These are the activations of a small neural network, seen along a few directions. Each row is one input.
In each table, some parts of the input vary, and every possible input appears once, in random order.
Descriptions start from the smaller parts, as in this example, which fits no table here: one of 6 places along a line, together with either a single point or one of 11 places along a line or (one of 3 separate values, together with one of 8 places around a ring).
Shared parts are said once, and a part with two or three values counts as separate values.

Other details of the inputs vary at random and push rows far along two fixed directions, the same in every table; ignore that.

A family of inputs:
R1: [ 14  54 -42 -17  21  -8 -14  48  11 -50   2]
R2: [-39 -26  55  30 -22 -19 -25 -11  16 -11  11]
R3: [ 16  45 -41 -23  51 -20 -11  59 -22 -32  25]
R4: [-12 -33  58  -5 -31   1 -20  15  18  24  27]
R5: [-29 -29  50  15 -50   1 -24   6  25  -2   1]
R6: [  2   3 -41  21  27   9  30 -72 -28   9 -47]
R7: [ 43  -7 -21  -1  33   9  43 -62 -27  52 -23]
R8: [-29 -22  62  18 -20 -15 -35 -10  16  -6   9]
R9: [-11 -39  37  11 -34 -34  -5  23   8  23  33]
R10: [-18 -17  69   3  -3 -14 -27  23  -8  36  19]
R11: [-10 -33  43  19 -40 -36 -18   5  27   3  14]
R12: [ 14  34 -53 -15   1 -11  -9  41  14 -58   6]
R13: [ -6  34 -53 -16   0   8 -13  41  15 -77   7]
R14: [ 11   1 -45  20   5  11  48 -63 -14  21 -51]
R15: [ 13 -19 -36   2  -9  34  52 -48 -20  35 -27]
R16: [ 22   6 -25   2  11  38  28 -73 -11  37 -57]
R17: [-36 -17  61  24 -16 -17 -35   1   7   3   1]
R18: [ -9 -22  50  23 -17 -49 -22   0  13   4  14]
R19: [-11 -18  49  11 -25 -28  -4  38  -2  43  21]
R20: [-19 -37  36  13 -47 -19   9  32   7  20  24]
R21: [ 14 -15 -27   1  -5  52  51 -50 -12  36 -30]
R22: [ 10  -1 -30   4  16  53  54 -57 -27  49 -40]
R23: [ 24  51 -33 -31  54 -10 -13  63 -15 -30  24]
R24: [ 28  26 -38 -35  22   6  -3  47   9 -31  28]
R25: [-31 -40  38  10 -38 -13  -4  14   8  11  30]
R26: [ 13  30 -50 -18  11 -17 -18  35  19 -66  17]
R27: [-39 -25  50  23 -10 -28 -10  20 -19  23  23]
R28: [ 25 -12 -20  -1 -11  38  26 -67   3  27 -48]
R29: [-38 -37  33  24 -46 -24 -16  -6  20 -13  12]
R30: [ 32 -15 -16 -12  -3  49  39 -53 -11  53 -34]
R31: [-46 -20  53  36 -17 -21 -26   0   7  -4   3]
R32: [-10 -34  34  14 -45 -28   3  31   3  29  24]
R33: [ 22   3 -46  19   7   0  42 -66 -21  33 -52]
R34: [ 14  56 -35 -28  21   2 -26  47  12 -48   0]
R35: [-11 -19  58  13 -18 -39 -34  -4  14   6  13]
R36: [  5  33 -43 -35  24  38  -5  43  13 -57  27]
R37: [-11 -29  45  17 -11 -47 -12  17  -7  26  33]
R38: [-48 -22  38  34 -42 -27 -14   7   6   0   0]
R39: [-11  55 -46 -15  22  24 -16  41  13 -72  -1]
R40: [-37 -35  44  23 -43  -6 -20  -6  29 -13  11]
R41: [ 12  60 -35 -31  48   8 -38  41   6 -65   4]
R42: [-28 -32  52  13 -41  -3 -30  -6  29  -7   9]
R43: [ 23   2 -38  22  27 -15  31 -71 -29  28 -48]
R44: [-20 -43  38  10 -37 -21   3  20  11  16  32]
R45: [ 18   1 -22  -5  18  56  43 -58 -27  55 -43]
R46: [-22 -33  48  17 -14 -35  -3  18  -3  18  33]
R47: [ 33   6 -32  14  32  -2  32 -70 -22  31 -49]
R48: [-19 -16  61   0 -24  -1 -19  31   2  39  16]
R49: [-38 -16  56  20 -36  -5 -28   9  15   7  -3]
R50: [-23 -24  66   6 -12  -4 -24   7   2  19  25]
R51: [  6  41 -47 -25  26   6   9  62  -9 -32  20]
R52: [ 23 -16 -21 -11   8  54  37 -65  -8  37 -27]
R53: [ 19  -5 -28   8  35   8  51 -48 -40  45 -27]
R54: [ 41 -16 -26  -1  -4  24  54 -45 -15  57 -28]
R55: [  7  -4 -38   5  11  32  53 -51 -36  45 -34]
R56: [  8 -11 -34  14 -12  43  39 -68   2  10 -47]
R57: [-38 -22  60  20  -7 -10 -13  20 -10  22  21]
R58: [ 15  42 -46 -23  27  -5   2  59 -13 -20  19]
R59: [ 28  -6 -35  19  22 -13  30 -78 -18  21 -35]
R60: [ 23  50 -33 -41  31  16 -10  57  -6 -18  13]
R61: [  5  45 -36 -30  47  26 -11  40  -1 -58  27]
R62: [ 30   0 -18  -1  26  26  19 -87 -10  23 -42]
R63: [ 21  37 -44 -20   4  -2  -9  44  21 -55   5]
R64: [ -5  45 -48 -16  35  -6 -26  30   6 -86  17]
R65: [ 24  49 -27 -46  51  22 -25  42   0 -44  25]
R66: [  6  29 -53 -18  11  -4  -9  34  23 -77  15]
R67: [  5  32 -52 -13  -1   0  -1  41  18 -68   6]
R68: [-11 -17  65   4  -5 -30 -24  24 -11  41  20]
R69: [ 28 -13 -22  -4   1  36  23 -81   5  23 -41]
R70: [-32 -31  48  18 -17 -26 -10   8  -7  15  30]
R71: [ 12  37 -36 -41  14  42 -11  53   8 -44  16]
R72: [ 26  26 -27 -42  19  15 -12  39  11 -26  25]
R73: [ 13   3 -41  22  28  -2  38 -65 -22  13 -46]
R74: [-10 -24  45  10 -49 -20 -21  10  24  10   2]
R75: [ -5 -29  51  -2 -42 -10 -10  28  11  35  19]
R76: [  3  42 -45 -13  34 -17 -18  35  11 -79  18]
R77: [ 41  -5 -13 -10  30  19  32 -67 -26  55 -24]
R78: [ 22  39 -39 -36  16   4 -29  36  25 -64  13]
R79: [-17 -14  58  19 -15 -42 -34   3   5  17   1]
R80: [-29 -18  67  10  -6  -6 -24  19 -10  29  18]
Each input here is: one of 2 separate values, together with one of 5 places around a ring, together with one of 8 places around a ring.
Q: The inputs of R62 and R65 match in every part but the choice among 2 separate values. If R16 is changed in the same way as R62 into R65, which row does it become?
A: R48
Q: The inputs of R42 and R52 match in every part but the choice among 2 separate values. If R40 is changed in the same way as R42 into R52, which row does it become?
A: R36
Q: The inputs of R24 and R11 match in every part but the choice among 2 separate values. If R70 is changed in the same way as R24 into R11, which row does it become?
A: R64
Q: Start at R58 and move only the place on the ring of 5, one step at a time. The first step leads to R32. Which rows follow, in order?
A: R9, R37, R3
Q: Which other rows does R5 become when the choice among 2 separate values takes its other values? List them by row number.
A: R71
Q: Which other rows does R33 become when the choice among 2 separate values takes its other values? List them by row number.
A: R58
Q: Which other rows does R47 become when the place on the ring of 8 takes its other values? List them by row number.
A: R6, R17, R31, R41, R43, R73, R79
Q: Which other rows does R7 become when the place on the ring of 5 takes its other values? List them by row number.
A: R19, R23, R24, R54

A family of inputs:
R81: [ 3 -4  3 -5 -5  6  3  1  1  8  2]
R82: [-8 -2  6  7 -6 -2 -6 -7  5 -6 -6]
R83: [  2  37 -24 -25  25   5 -23  54   6 -48  22]
R84: [  0 -10   7   6  -4  -1   1 -18   2   6  -5]
R85: [ -6  -6   2   8 -13  -3   0  -4   7  -4  -5]
R86: [-1 -4 11 -2 -4  5 -2  1  1  8  4]
R87: [ -3  -5   4   4 -12  -3  -4  -4   8  -3  -4]
R88: [-7 -4  0  6 -4 -5  0 -6  1 -6  0]
R89: [-4 -9  4  7 -9 -6  1 -4  4 -3  2]
R90: [ 5 -1  1 -3  0 -2  0  3 -1  5  2]
R91: [ 4  0  4 -2  3  0 -1 -2 -3  6  0]
R92: [  3  -3   7   1  -2 -10  -1   3  -1   9   2]
R93: [ 47  30 -86 -20  45  42  42 -56 -16  -6 -40]
R94: [ -3  -9   5   8  -2  -1   3 -21  -1   6  -7]
R95: [-2  2 -1  4  4 -7  2  1 -6  4  0]
R96: [-11  -4   4   9 -11  -4  -3  -5   4  -6  -5]
R97: [  0  -4   5   4  -2 -11   2   4  -2   7   3]
R98: [  5  -5   7   4   2  -5   4 -13  -6  17  -5]
R99: [-3 -3  0  2 -1  3  4 -1 -5  7 -1]
R100: [-5 -4 12  0 -2  5 -2  2  0  7  2]
R101: [-2 -7  5  2 -7 -1  3  4  0  7  3]
R102: [-1  2  5  3  7 -7 -2  1 -5  4  1]
R103: [ 1 -6  7 -2 -6 -1  0  3  1  9  3]
R104: [-1 -1  7  2  4 -1 -1 -1 -5  6  0]
R105: [-3 -1  2  3  1 -2  2  1 -5  4  0]
R106: [-4 -4  7  5 -8 -2 -6 -7  7 -4 -4]
R107: [-1 -4  2 -1 -6  5  5  4  1  6  3]
R108: [-5 -3  3  0 -3  7  4  2 -2  5  1]
R109: [  2  35 -22 -23  17  -5 -23  65   9 -53  28]
R110: [ 0 -5 10 -1 -2  1 -3  0 -1  9  3]
Q: Describe the family of inputs behind these rows.
A: one of 5 places around a ring, together with either one of 2 separate values or one of 4 places along a line
Q: The inputs of R88 and R84 match in every part but the place on the ring of 5. If R96 is changed in the same way as R88 into R84, which row does it become?
A: R106
Q: Which other rows agree with R92 in the place on the ring of 5? List them by row number.
A: R81, R87, R90, R93, R103
Q: Which other rows does R85 become when the choice among 2 separate values takes its other values? List them by row number.
A: R89
